Each row below holds a small network's activations on one input, seen along a few directions.
Each table varies a few parts of the input and shows all the possible inputs, shuffled.
A made-up example of a description, with smaller parts first: one of 4 places along a line, together with either a single point or one of 9 places along a line or (one of 3 separate values, together with one of 8 places around a ring).
Shared parts are said once, and a part with two or three values counts as separate values.

Other details of the inputs shift rows strongly along two fixed directions, in all tables alike. That doesn't count.

Table:
row 1: [-52,-114,-196,86,77,245,24,-423,-219,-298,174,-231,66,155,-67]
row 2: [160,-183,513,-320,56,-319,129,634,442,316,-102,447,-52,-309,-109]
row 3: [-88,422,-374,74,-363,194,84,85,25,-87,528,-379,470,-236,215]
row 4: [-308,-345,-12,158,142,-104,-80,-385,133,-160,-495,161,-113,252,-192]
row 5: [-111,-119,-19,248,390,-111,45,-352,-131,-81,-368,194,-239,415,-156]
row 6: [-7,-74,-154,-91,-177,-143,-161,59,25,-82,-84,-165,34,24,-69]
row 7: [-104,-190,87,259,257,-101,45,-426,-118,-79,-441,233,-125,361,-116]
row 8: [-172,416,-315,-80,-249,236,236,-75,8,-78,465,-328,449,-290,221]
row 9: [-143,96,-96,218,-48,307,134,-494,-231,-208,-97,-62,51,79,197]
row 10: [7,-39,88,77,257,38,60,-92,-48,-31,-206,232,-306,169,-24]
row 11: [70,258,-23,-66,-228,79,-54,382,181,-1,302,-66,148,-255,52]
row 12: [132,107,-121,-122,-266,-131,21,229,91,-13,148,-235,155,-141,-14]
row 13: [220,68,69,-212,-225,-127,-80,373,158,-11,58,-95,-1,-187,-52]
row 14: [-66,-123,-45,407,347,-182,-124,-260,-118,-69,-291,129,-251,422,-139]
row 15: [131,87,141,-261,34,91,90,299,14,305,129,144,-6,-186,192]
row 16: [209,187,123,4,25,62,-52,304,-2,148,226,52,-94,-199,198]
row 17: [-153,421,-205,-116,-266,380,189,-26,28,-144,416,-313,325,-333,222]
row 18: [-191,10,-162,165,-64,254,22,-541,-220,-81,-126,-77,149,132,205]
row 19: [-31,334,-268,57,-213,306,-40,-63,-252,63,457,-312,284,-226,439]
row 20: [-40,85,-246,282,-64,-5,0,-473,-334,-133,-23,-376,-9,224,17]
row 21: [103,-92,69,140,36,-136,-115,-185,-147,-58,-211,-41,-334,216,-97]
row 22: [57,-221,191,-125,65,-311,-232,516,303,200,-172,336,-175,29,-240]
row 23: [-34,78,178,-159,-155,131,163,214,191,2,93,15,146,-378,106]
row 24: [289,-353,412,-393,180,-143,-66,524,143,307,95,268,-85,-95,-174]
row 25: [142,-132,397,-481,80,-231,-2,759,435,417,-48,416,-133,-269,-149]
row 26: [-21,-405,-41,157,357,-119,-53,-373,-154,-166,-200,99,-118,385,-397]
row 27: [1,-178,9,94,15,-160,-183,-210,-201,21,-226,-45,-235,242,-69]
Each input here is: one of 3 separate values, together with either a single point or (one of 2 separate values, together with one of 4 places along a line).
The inputs of row 10 and row 15 match in every part but the choice among 3 separate values. If row 17 is changed in the same way as row 10 into row 15, which row does it become? -> row 25
Change only the choice among 3 separate values in row 2. List by row number the other rows that result. -> row 4, row 23
Which other rows agree with row 8 in the choice among 3 separate values? List them by row number. -> row 2, row 3, row 5, row 7, row 12, row 14, row 20, row 26
Change only the choice among 3 separate values in row 13. List by row number the other rows that result. -> row 6, row 12
